These are the activations of a small neural network, seen along a few directions. Each row is one input.
Each table varies a few parts of the input and shows all the possible inputs, shuffled.
A made-up example of a description, with smaller parts first: one of 3 separate values, together with either a single point or one of 11 places along a line or (one of 4 places along a line, together with one of 8 places around a ring).
Shared parts are said once, and a part with two or three values counts as separate values.

Other details of the inputs shift rows strongly along three fixed directions, in all tables alike. That doesn't count.

Rows:
R1: -15 9 27 -10 -31 37 7 -12 14 4 3
R2: 3 -17 -4 10 24 -4 -11 22 10 -28 7
R3: -8 9 -22 -16 -10 -10 34 -19 -15 21 -26
R4: 1 -23 -35 -3 57 -25 1 4 -13 6 -3
R5: -20 -27 0 4 36 22 -19 10 17 -19 9
R6: 15 -1 40 6 18 34 -25 28 21 -59 33
R7: -3 -4 -11 1 30 2 -4 15 5 -24 13
R8: -10 -7 3 -1 34 -3 -12 22 2 -27 6
R9: 9 12 18 -14 -37 16 18 -7 6 -10 -2
R10: -1 19 24 -15 -36 11 20 -5 6 -14 4
R11: -8 -26 -30 -6 55 -34 1 -3 -14 -3 -12
R12: -15 3 14 -15 -44 33 12 -18 -20 -9 9
R13: 5 20 13 -7 -36 21 20 -3 7 -9 -4
R14: -3 4 -8 -28 -4 -16 36 -24 -19 23 -17
R15: -15 -22 -37 0 55 -22 3 11 -15 1 -25
R16: 43 3 -19 38 -19 -58 -41 2 -2 61 2
R17: 49 29 7 49 -40 -23 -61 8 17 29 18
R18: -8 -4 -7 -2 31 5 -6 22 3 -23 9
R19: -28 -7 -6 -5 -4 -1 37 -31 -7 33 -21
R20: 1 2 42 9 16 34 -32 41 25 -69 31
R21: -1 14 22 -15 -39 19 20 6 6 -10 -4
R22: 27 19 13 51 -43 -12 -75 5 30 45 29
R23: 11 24 16 -14 -25 27 19 -10 -2 -1 -3
R24: 1 -11 -4 13 30 4 -17 28 7 -25 -2
R25: 0 -17 1 -1 31 -6 -8 8 3 -31 4
R26: -29 -9 -7 -7 -5 -1 38 -30 -6 33 -20
R27: 13 3 -13 46 -15 -46 -52 -6 1 76 2
R28: -5 25 21 -19 -30 15 22 -8 3 -14 6
R29: 15 16 16 -11 -29 23 21 -8 2 -1 -5
R30: -5 -23 -39 -5 54 -27 2 0 -12 -1 -7
R31: -20 -17 -17 -14 -18 -3 27 -25 -42 23 -7
R32: -2 8 -20 -17 -7 -9 29 -25 -16 21 -27
Each input here is: either one of 2 separate values or one of 6 places along a line or (one of 4 places along a line, together with one of 6 places around a ring).
Q: Start at R16 and move only the place on the line of 4, one step at a time. The first step leads to R9. Which rows follow, in order?
A: R2, R21
Q: Change only the place on the ring of 6 in R15. List by row number the other rows that result.
A: R8, R18, R20, R21, R24

Rows:
R33: -17 16 14 -27 -13 36 45 -20 -3 6 -14
R34: 8 -21 -21 -8 57 -32 22 10 2 -25 -20
R35: 24 23 26 1 -16 7 1 15 -2 -44 21
R36: -33 -30 -16 -5 56 -14 5 9 -1 -2 -11
R37: 13 -7 -30 45 7 -62 -47 0 -7 65 -22
R38: -25 -43 -22 0 47 -14 10 10 9 -6 -16
R39: -24 -2 19 -36 -28 26 31 -18 -6 -6 2
R40: -17 -46 -22 -4 45 -7 -4 0 -18 -13 -19
R41: -20 6 15 -38 -21 29 33 -29 -12 -3 -1
R42: -24 -39 -27 6 43 -9 0 0 -22 -19 -16
R43: 2 34 -5 5 -64 -25 1 -39 -19 61 2
R44: 56 31 56 60 22 10 -92 70 45 -66 60
R45: 18 -13 -36 47 5 -62 -46 -6 6 61 -20
R46: 28 23 15 -20 -20 19 -7 18 4 -37 16
R47: 22 36 16 -9 -11 15 -6 27 15 -28 6
R48: -30 -37 -17 -1 50 -13 8 17 -2 -3 -17
R49: 20 29 8 -10 -21 16 -2 18 -1 -41 17
R50: 6 12 33 24 11 32 -44 16 41 -34 35
R51: 23 -3 30 28 3 44 -53 30 18 -37 42
R52: -10 4 7 -21 -20 38 46 -18 10 2 -17
R53: 12 31 -9 7 -64 -17 10 -39 -22 65 -1
R54: 31 17 34 -8 -15 10 -4 14 2 -41 20
R55: -12 9 9 -26 -15 36 47 -27 9 2 -13
R56: -10 -38 -25 -7 57 -1 3 -5 -19 -4 -2
R57: -26 -2 12 -19 -35 21 35 -9 -11 -9 0
R58: -28 -22 -18 -5 63 -9 2 1 -4 -1 -12
R59: 8 -9 -31 38 9 -66 -42 -4 13 64 -1
R60: -30 4 13 -25 -29 23 34 -17 -10 -10 5
R61: 16 32 -3 12 -58 -14 6 -21 -5 75 -16
R62: 57 53 -6 26 -58 -40 -38 6 22 43 6
R63: -23 -50 -20 -8 42 -13 3 10 -14 -8 -6
R64: -15 4 2 -20 -29 36 42 -19 -17 -5 -6
Q: What do these inputs look like to the network?
A: one of 4 places along a line, together with either one of 2 separate values or one of 6 places around a ring
Q: Changing only the place on the line of 4 turns R51 into R52. The same change can be made to R56. Which row results?
A: R55
Q: Start at R57 and move only the place on the ring of 6, one step at a time. The first step leads to R60. Which rows follow, in order?
A: R43, R53, R64, R42
Q: Change only the place on the line of 4 in R38. List by row number the other rows that result.
A: R48, R57, R63
Q: Change only the choice among 2 separate values in R47. List by row number the other rows that result.
A: R44

Rows:
R65: -19 -32 -23 -2 42 -1 -9 17 -19 -19 0
R66: -24 12 32 -29 -15 44 25 5 29 -30 0
R67: 22 15 -4 12 -27 2 -4 -25 8 35 -10
R68: -10 -32 -25 3 40 -53 -1 1 2 40 -28
R69: -16 -9 9 12 44 18 -37 28 0 -51 26
R70: 10 8 15 19 -43 18 -20 13 15 -12 16
R71: 38 16 -5 28 -41 -23 -48 -15 -9 51 23
R72: 12 29 30 10 -16 32 -19 8 25 6 19
R73: -17 -12 14 15 42 8 -24 30 25 -50 30
R74: -12 -7 14 -18 -25 10 44 -16 5 4 -35
R75: -20 -23 -14 7 34 -26 -20 9 -7 -16 7
R76: 55 10 -51 -2 45 -87 8 24 -31 1 -34
R77: -10 1 25 -25 -16 55 25 -3 -12 -30 13
R78: -16 -16 13 -32 -31 4 39 -15 -18 2 -14
R79: -5 -8 -33 -29 -25 -2 55 -48 -28 43 -35
R80: 21 22 16 37 -40 -47 -36 -1 15 49 19
R81: -17 -24 -14 1 55 -3 -7 2 -21 -17 6
R82: -8 15 28 -32 -2 57 26 -13 22 -21 3
R83: -3 35 27 11 -22 19 -14 9 17 -8 26
R84: -5 -25 -30 18 31 -4 -17 18 -9 -7 -6
R85: -16 6 0 -37 -12 16 39 -41 -23 4 -6
R86: 22 41 26 35 -28 7 -60 24 34 19 27
R87: 18 1 28 21 -42 14 -19 13 14 -9 11
R88: -9 -30 -44 16 30 -47 -3 -2 -2 29 -34
R89: -22 0 41 -28 -20 29 26 -5 -2 -40 6
R90: 62 46 -17 -26 -27 -52 16 9 -5 -4 -5
R91: 27 29 -4 43 -41 -22 -42 2 12 49 -4
R92: 1 -29 1 16 47 41 -17 28 4 -51 17
R93: -12 -20 -17 -1 62 -3 3 -7 0 -13 9
R94: -9 -12 -14 14 52 -11 -7 6 -3 0 12
R95: -24 -8 -1 -33 -33 8 38 -15 -18 -1 -10
R96: -12 1 -23 -23 -18 -1 60 -39 -20 46 -48
Q: What do these inputs look like to the network?
A: either one of 2 separate values or (one of 5 places along a line, together with one of 6 places around a ring)
Q: List by row number the other inputs of the same sort as R90.
A: R76
